These are the activations of a small neural network, seen along a few directions. Each row is one input.
In each table, some parts of the input vary, and every possible input appears once, in random order.
Descriptions start from the smaller parts, as in this example, which fits no table here: one of 5 places around a ring, together with either a single point or one of 11 places around a ring or (one of 2 separate values, together with one of 6 places along a line).
Shared parts are said once, and a part with two or three values counts as separate values.

Other details of the inputs vary at random and push rows far along two fixed directions, the same in every table; ignore that.

Rows:
R1: [ 25  39  28  -5 -21 -21  -8  12  -8 -10  11  17  25  19]
R2: [ 38 -15   3 -21  -6  -8 -31  -8  16  24 -34  -4  36  30]
R3: [-22  46  -1  26  -4  -1  25  -6 -42 -31  50   8 -24 -17]
R4: [-54 -39 -40  -4  38  39   1 -27  -6  -6  -4 -20 -50 -46]
R5: [-54 -51 -35 -32  28  60  14 -13  -7  -5 -14 -33 -62 -62]
R6: [ 21  42  20  -1 -19  -6  -2   6   3   2  15  22  33   8]
R7: [10 14 -1 15  1  6 11 -3  0 20  0 14  6 -1]
R8: [ 28 -25   3 -18   7 -11 -30 -10  35  27 -41   2  30  38]
R9: [-21  40  23   8  -8  -9  38  14 -44 -44  36   3 -37  -9]
R10: [ 8  5 -4 13  5 -3 10 -4 -8 11 -9 -6  0 10]
R11: [-51 -43 -38  -4  34  22  -1 -28 -11  -6 -12 -32 -50 -27]
R12: [-38  28  18  46 -22 -31  34  24 -27 -59  69  11 -34  -9]
R13: [ 11 -71 -19 -13  -1  18 -12  21  35  30 -34 -19   6 -19]
R14: [ 32  19  20   4 -10 -21   8   8  -4   1  -7   7  17  37]
R15: [ 15 -15  -1 -18  10  15 -27  -4  47  29 -34  15  33   5]
R16: [  2  16  -6   9  -2 -10   0 -10 -19   1  10  -6   4   9]
R17: [ 28  27  25  25 -39 -37   2  30   0 -11  36  15  36  12]
R18: [ 24 -20   5 -30   9  -3 -33   0  42  27 -40   6  31  20]
Description of these inputs: one of 3 separate values, together with either a single point or one of 5 places around a ring.
Changing only the choice among 3 separate values turns R16 into R11. The same change can be made to R3. Which row results?
Answer: R4
Change only the choice among 3 separate values in R12. List by row number the other rows that result.
Answer: R13, R17

Rows:
R19: [-58 -75 -56 -48  52  35 -20 -46 -33   1 -38 -74 -76 -37]
R20: [ 23   6   5 -30  21  -3 -42 -32  32  25 -49  11  27  44]
R21: [ 47  11  17  37 -25 -40  11  13  14  11  -1  26  42  53]
R22: [ -5  76  27  -3  -7 -11   0 -17 -17 -33  28  32   7  17]
R23: [  8  27  32  39 -27 -26  31  53   5 -12  38  25   6  -4]
R24: [-1 58 16 30 -6 -2 10  7 15 -1 45 55 36 -5]
R25: [ 57 -26   1 -40  -3 -23 -34 -10  21  24 -49 -10  32  49]
R26: [ 50  23  53  -1 -21 -40   2  29  15  12 -17  15  47  60]
R27: [-51   1  19 -21 -12   3  15  13 -44 -63  36 -27 -54 -36]
R28: [ 12 -19  11   0 -21  -4  -7  43  35   9   5  12  33 -29]
R29: [ 30 -16  25  19 -16 -34   0  40  36  13  -6  12  41  39]
R30: [-22   6  16 -24 -13  16  16  25 -19 -30  17 -12 -22 -44]
R31: [ -7 -60 -44 -55  24  45 -48 -34  12  36 -56 -50 -10 -24]
R32: [-43  38 -10  23  14  -4  49 -24 -71 -42  31 -32 -67  -1]
R33: [ 16  16  10  30   8 -15  -5 -13  41  27 -16  37  41  43]
R34: [-17  60  15 -10   8  23  13 -13 -15 -14  23  31   2 -16]
R35: [-34  42  -7  63  -1  -1  48   6 -47 -19  58   3 -40 -27]
R36: [-19  25 -11  -6   6  25  11  -9 -41  -4  16 -16 -17 -33]
R37: [-20 -29 -17   3 -15   3   3   0 -13 -32  27 -12 -26 -26]
R38: [-12  24   3  14  -3  -3 -12 -10  21 -10  25  29  16   3]
R39: [  9 -59  -6 -46  11  39 -15  13  34  40 -57 -24  -6 -26]
R40: [-83 -83 -59 -25  56  42 -20 -46   8 -12 -24 -40 -76 -51]
R41: [ 45  40   7   9  -1   1  -1   2  -1  43 -21  12  36  26]
R42: [-14  18  -4  31 -11 -17   0  -4 -20 -11  38  -5   2  -7]
R43: [ 57  -7   4  20 -20  -5  -1  21  36  42 -14  27  47  23]
R44: [ 15 -14  24 -32  -3 -27 -20  17   5 -12 -18 -16   4  26]
R45: [ 18 -60 -27 -62   2  30 -39 -18  19  17 -51 -30   1 -12]
R46: [ 11  35   8  -7  18  26  -4 -15  15  24 -28  29  13   4]
R47: [ 26 -19  -7   3 -21   6  -1  15  20  19   7  15  33 -13]
R48: [-18 -15  -6  22  -9 -26  14  -1 -31 -43  32 -10 -35   6]
R49: [-33 -20 -27  24  13 -15  -5 -16 -26 -11   9 -27 -33  -4]
R50: [ 10  50   6  43 -19 -17  15  14 -13   8  46  22  33  -8]
R51: [ 19 -12  24  12 -20 -48 -17  36  23 -11   4   7  26  29]
R52: [-11 -58 -37 -11  37  58 -27 -19  61  60 -53   6   4 -27]
R53: [-29  46   9   7  27  -3  30 -30 -29 -29   7  13 -32  14]
R54: [-29  20  -5   1  -1  19  55  -2 -61 -40  35 -10 -67 -30]
R55: [ 52 -16   4 -21  -3 -10  -6  -8  15  26 -45  -2  28  47]
R56: [-15  49  11   3 -20   9  43   7 -64 -57  56   2 -34 -27]
R57: [ -5 -72 -46   4  28  22 -18 -25  29  54 -52 -37   0   1]
R58: [ 20 -11  23   3 -28 -28 -23  39  32  -7  11  11  39   4]
Changing only one part turns R20 into R40. The same change can be made to R55. Which row results?
Answer: R21
Changing only one part turns R47 into R56. The same change can be made to R43. Which row results?
Answer: R54
What do these inputs look like to the network?
Answer: one of 2 separate values, together with one of 4 places along a line, together with one of 5 places around a ring
Change only the choice among 2 separate values in R42. List by row number the other rows that result.
Answer: R31
Change only the place on the ring of 5 in R24. List by row number the other rows that result.
Answer: R33, R38, R40, R52
Change only the place on the line of 4 in R48. List by row number the other rows that result.
Answer: R40, R49, R51
Change only the choice among 2 separate values in R33. List by row number the other rows that result.
Answer: R53
